A small network was shown many inputs. Here are its activations along a few directions, one row for each input.
In each table, some parts of the input vary, and every possible input appears once, in random order.
A made-up example of a description, with smaller parts first: one of 5 places around a ring, together with either a single point or one of 9 places around a ring or (one of 2 separate values, together with one of 6 places along a line).
Shared parts are said once, and a part with two or three values counts as separate values.
(in the rows, 128 means zero)

Other details of the inputs vary at random and push rows far along three fixed directions, the same in every table; ignore that.

A family of inputs:
R1: [ 72 117 104  74 173 131 108  70 115 108 112]
R2: [197  48 130 149 118 146  89  80 127  70 156]
R3: [180 127 171 188  86 126 167 182 139 166 156]
R4: [142  63 102  83 143 125  78  74  98  76 139]
R5: [139 106  26  86 177 172  63 147 200 121 126]
R6: [176  68 124 129 101 122 107 111 112 103 169]
R7: [ 88 154 181 140 113 117 184 145 103 168 120]
R8: [ 77 119  99  81 158 133 119 115 126 125 121]
R9: [ 74 188 132 110 139 118 164 152 112 164  91]
R10: [ 81 159 142 135 119 121 170 131 123 133 113]
R11: [ 92 140 114  85 157 142 114 110 120 132  92]
R12: [ 98 149 119  88 174 129 116 101 123 122  97]
R13: [ 98 122 128  86 167 109 111  79  97 104 111]
R14: [180  47 146 148 106 127 115  92  96  94 155]
R15: [ 85  84 169  86 159 104 128  85  72 103 131]
R16: [160 120  96 130 131 138 102 124 148  94 118]
R17: [143 149  91 138 136 148 128 174 165 155 119]
R18: [105 151 138 125 152 129 146 129 138 146 119]
R19: [ 97 130 150 111 139  93 142  94  88 102 109]
R20: [139  82 183 134 102 103 147 111  83 121 166]
R21: [172 101 108 126 126 147  97  98 142 112 144]
R22: [133 169 201 216  47 110 169 156 111 159 150]
R23: [183  97 120 147 107 120 117 138 121 113 146]
R24: [127 133 128 144 113 123 154 173 146 158 153]
R25: [141  73 129 108 120 114 108  77  79  84 135]
R26: [ 98 209 147 136 120 120 179 165 139 185 116]
R27: [ 92 174 182 147  93  82 196 136  89 148 123]
R28: [100 102 200 120 117 100 152  55  47  86 125]
R29: [155 144  82 144 108 152 121 152 175 126 131]
R30: [ 67 157 135  78 167 127 131 110 100 136  79]
R31: [104  80 151 109 145 101 124  64  84  76 123]
R32: [234 108 139 172  83 132 116 173 151 141 173]
R33: [163  77 165 135 104  89 122  71  69  71 143]
R34: [194 125 180 214  55 115 119 133 111 118 155]
R35: [ 70 202  79  87 160 134 138 184 165 174 100]
R36: [171  92 145 143  96 105 128 115  89 105 148]
R37: [ 57 188 134  89 146 115 161 160 124 174 110]
R38: [166 119 141 153 117 112 134 132 129 130 154]
R39: [226 136 140 192  70 114 142 173 150 152 179]
R40: [ 65 108 147  86 162 103 134  84  67  99 102]
R41: [ 98 135 140 115 147 134 142 145 137 153 125]
R42: [204 113 144 177  85 122 141 165 126 140 154]
R43: [179  98  96 156 112 141 116 160 157 128 153]
R44: [149 117  82 123 125 156 107 133 152 131 126]
R45: [ 99 138 222 161 100  74 198 116  58 113 126]
R46: [175  83 129 134 117 143 107 126 139 122 157]
R47: [160 107  93 149 113 146 121 157 159 136 149]
R48: [101 116 209 142 107 100 174  85  63 110 133]
R49: [100 139 197 130 135  93 169 102  78 130 122]
R50: [ 67 187 116 155 132 152 124 152 166 157 100]
R51: [136  81  86  83 154 146  75  72 108  86 110]
R52: [111 121 232 177  88  81 142  81  42  98 127]
R53: [160 119  43 107 143 168  71 117 180  92 113]
R54: [ 54 176  95 125 147 162  97 121 162 140  88]
R55: [137 113 119 108 134 118 109  87 111 108 137]
R56: [154 142 112 125 130 131 121 177 158 155 142]
R57: [ 76 170 169 127 127  91 188 170 105 167 128]
R58: [196 120 168 233  58 131 124 160 146 133 167]
R59: [175  82  59 103 144 157  59  87 160  94 145]
R60: [158 132  90 159 111 142 130 165 185 139 144]
R61: [ 84 169 150 106 146 117 146 110 102 124  93]
R62: [163 100  65 113 161 173  75 111 185 114 133]
R63: [184  91  97 141 118 151 102 162 175 138 168]
R64: [ 43 175  60  78 176 149 123 127 172 140  84]
R65: [ 46 194 149 116 155 105 183 148 127 174 109]
R66: [107 145 102 130 120 137 146 158 147 154 129]
R67: [ 73 167  93  91 171 154 127 121 160 150 100]
R68: [125 141 108 117 154 150 122 168 172 157 125]
R69: [130 107 227 167 100  90 179 100  63 108 144]
R70: [ 99 108 126 115 137 138  64  52  98  77 101]
R71: [134 162 105 126 125 151 132 180 176 174 133]
R72: [ 40 142 134  79 153 106 144  75  88 108  95]
R73: [116 110 141 103 127 120 127 117 107 129 143]
R74: [105 174 111 122 157 145 134 150 159 140 100]
R75: [ 73 133  99  83 178 122 112  95 126 101  92]
R76: [182  95 130 140 119 128 113 154 141 129 163]
R77: [145 169 150 166 111 130 167 197 151 182 128]
R78: [118 172 104 156 116 144 159 181 181 155 123]
R79: [164 132 119 170  89 142 151 173 154 162 148]
R80: [193  51 130 122 120 135  75  51  96  51 144]
R81: [108 183 128 119 130 133 151 178 151 179 120]
R82: [117  77  80  81 177 146  72  62 135  85 125]
R83: [116 181 154 191 100 129 137 166 146 154 120]
R84: [128 132 145 130 116 110 138 108 101  98 117]
R85: [143 186 104 132 133 141 133 167 171 166 119]
R86: [172  97  89 111 159 158  76 137 167 118 134]
R87: [ 99 134 163 106 148 115 139 114  89 130 100]
R88: [ 88 124  87  66 179 129  95 114 126 112 105]
R89: [130 118 109 127 112 130 130 130 124 128 136]
R90: [ 94 123 190 136 123 113 172 123  86 145 123]
R91: [180 135 109 136 128 145 110 176 170 150 138]
R92: [129 169  92 152 127 148 144 183 190 148 118]
R93: [128 181 116 134 137 140 137 163 160 147 107]
R94: [180 100 161 180  89 119 156 152 117 138 157]
R95: [196  88  74 108 136 151  65 134 160 110 152]
R96: [129 119  87 100 146 162  95 120 151 129 111]
Each input here is: one of 8 places around a ring, together with either a single point or one of 5 places around a ring or one of 6 places around a ring.
Q: Changing only the place on the ring of 8 turns R68 into R32. The same change can be made to R18. Which row results?
A: R85
Q: Changing only the place on the ring of 8 turns R20 into R73. The same change can be made to R67. Which row results?
A: R21
Q: Change only the place on the ring of 5 in R72. List by row number the other rows that result.
A: R21, R28, R29, R59
Q: Change only the place on the ring of 8 in R66. List by row number the other rows that result.
A: R23, R25, R36, R40, R43, R47, R89
Q: Change only the place on the ring of 8 in R78. List by row number the other rows that result.
A: R10, R16, R29, R45, R53, R84, R92

A family of inputs:
R97: [ 98 151  94  85 173 147 103 125 150 130  98]
R98: [100 126 110 115 146 139 118 131 140 133 120]
R99: [161 143 128 162  91 135 132 172 148 163 152]
R100: [120 118 186 150 114 107 162 124  99 136 142]
R101: [132 109 123 104 133 115 113 100 102 106 131]
R102: [115 124  99 100 160 153  91 116 143 126 110]
R103: [108 139 178 129 105  95 157 123  81 135 134]
R104: [220 121  64 176 110 177  73 151 210 113 142]
R105: [131 102  92  84 165 146  75  92 133  96 113]
R106: [ 88 146 112 107 151 137 142 137 144 141 114]
R107: [100 167 161 130 121  98 173 153 104 155 120]
R108: [125 162 146 172  98 123 149 144 132 135 121]
R109: [154 148  83 128 130 152 105 169 177 145 126]
R110: [176  53 139 126 107 110 109  77  86  78 157]
R111: [108  85 162  96 151 103 135  62  69  85 119]
R112: [103 163 131 125 134 118 167 154 135 155 118]
R113: [155  94 105 121 136 149  82 116 135 112 131]
R114: [ 82 131 153 117 123 108 161 117  95 131 129]
R115: [148  76 112 118 133 137 104 103 124  93 139]
R116: [130 118 163 137 111  99 163 125  94 124 136]
R117: [110 178  96 131 142 151 153 187 187 172 119]
R118: [ 98 136 126 126 125 127 135 135 129 144 132]
R119: [131 147 142 159 110 128 135 122 130 123 120]
R120: [ 73 134  85  53 197 136  94  87 123 106  86]
R121: [186 120 151 195  62 120 133 132 126 119 158]
R122: [181 145 119 154 114 131 136 172 161 149 144]
R123: [ 61 172 154 124 140 118 170 149 125 167 113]
R124: [191  75 171 159 102 124 115 110 103 110 159]
Q: Describe the family of inputs behind these rows.
A: one of 4 places along a line, together with either a single point or one of 6 places around a ring
Q: Changing only the place on the line of 4 turns R99 into R113. The same change can be made to R121. Which row results?
A: R108
Q: Which other rows agree with R111 in the place on the line of 4? List them by row number.
A: R97, R100, R104, R117, R122, R124
Q: Which other rows agree with R123 in the place on the line of 4? List them by row number.
A: R102, R105, R106, R112, R119, R120

A family of inputs:
R125: [134 148  72 104 142 134 146 170 174 137 121]
R126: [127 129 201 138  85  71 190 137  64 153 160]
R127: [157  84  63 127 125 162  78 114 169 100 144]
R128: [127 195  74 136 143 129 119 147 170 135  97]
R129: [145 155 117 125 143 139 145 181 155 166 132]
R130: [ 41 152  89  30 204 135 106 104 117 138  84]
R131: [142 179 154 145 130 124 170 202 156 196 120]
R132: [ 69 144 155 132 113 107 138 132  72 121  96]
R133: [143 136 173 148  95 126 131  89  89 109 116]
R134: [175 110 139 182 112 153 125 157 168 139 151]
R135: [103 113 118  69 194 135 109 100 115 113  99]
R136: [ 83 108 113 104 142 138  98  92 120 119 124]
R137: [ 94 169 143 137 125 113 155  95  94 121  91]
R138: [124 172 148 135 131 103 124 119 116 111 112]
R139: [217  95  90 136 102 140  94 157 160 140 172]
R140: [151 122  50  89 149 149  96 147 173 129 132]
R141: [175  71 132 106 137 139  40  41 101  42 118]
R142: [167  90 135 175  85 122 153 128 136 102 160]
R143: [142 122  87  99 139 128 130 141 145 123 131]
R144: [182 100  73 164 100 157 111 150 189 117 157]
R145: [191  33 187 124 115  99 113  70  53  78 171]
R146: [ 68 174 158 147 116 122 166 160 129 176 127]
R147: [107 163 147 164 113 137 159 171 150 171 140]
R148: [ 72 102 198 124 154 114 138  76  77 114 107]
R149: [146 119 201 194  86 117 172 146 110 143 161]
R150: [ 45 143 108  93 150 133 123 106 128 136 106]
Q: Describe the family of inputs behind these rows.
A: either a single point or one of 5 places around a ring or (one of 2 separate values, together with one of 10 places along a line)
Q: Change only the choice among 2 separate values in R131. List by row number the other rows that result.
A: R148
Q: Change only the place on the line of 10 in R140. List by row number the other rows that result.
A: R125, R126, R129, R130, R131, R135, R139, R143, R145

A family of inputs:
R151: [133 105 133 103 135 123 110 106 108 120 131]
R152: [139 110 108 136 126 141 135 140 160 131 148]
R153: [136 118  80  99 152 155  97 153 159 139 129]
R154: [101 143 137 138 123 129 153 139 139 159 143]
R155: [ 79 140 146  87 154 112 145 131  94 143 112]
R156: [200 139 120 176  92 129 161 209 169 165 157]
R157: [ 84 184  60  75 188 145 125 172 176 156  82]
R158: [ 24 178 213 118 153  99 166  79  57 123  72]
R159: [ 40 146 154  56 178  91 158  71  66 104  86]
R160: [204  94 125 156  93 138 109 149 148 136 169]
R161: [ 46 151 203 145 136 117 155  92  85 127  98]
R162: [166  87 166 134 108 106 131  86  86 105 158]
R163: [ 51 195  56 127 141 164 116 155 189 150  86]
R164: [153  45 102 113 146 143  91  99 129  88 143]
R165: [195  94 152 185  72 129 135 166 144 152 184]
R166: [218  83  65 145 123 163  90 167 190 122 156]
R167: [205  78 159 185  97 144  88  94 124  86 149]
R168: [140 142  80  94 156 141 102 164 156 145 120]
R169: [138 204  99 184  80 137 152 193 178 164 123]
R170: [ 96 196  67  87 168 147 120 155 178 164 100]
R171: [ 98 189 192 136 105  85 194 168  94 181 127]
R172: [134  65  47  77 180 176  46 113 166 101 128]
R173: [113  61  78  46 194 140  67  34 108  51 107]
R174: [ 90 146  85 118 133 145 101 102 138 102  97]
R175: [153 106 208 178  60  72 153  78  40  79 142]
R176: [170  24 172 119 118 100 117  37  58  51 161]
R177: [ 95 216 208 177 106 101 188 160 107 168 101]
R178: [183 144 169 190  67 113 179 174 138 171 176]
Q: Changing only one part turns R167 into R177. The same change can be made to R174. Which row results?
A: R175
Q: Describe the family of inputs behind these rows.
A: one of 4 places along a line, together with either one of 2 separate values or one of 5 places around a ring
Q: A walk changes only the place on the ring of 5. It starts at R164 and steps to R172. List the rest of the walk in order.
A: R165, R154, R152
Q: Change only the place on the line of 4 in R155. List by row number the other rows that result.
A: R153, R168, R172
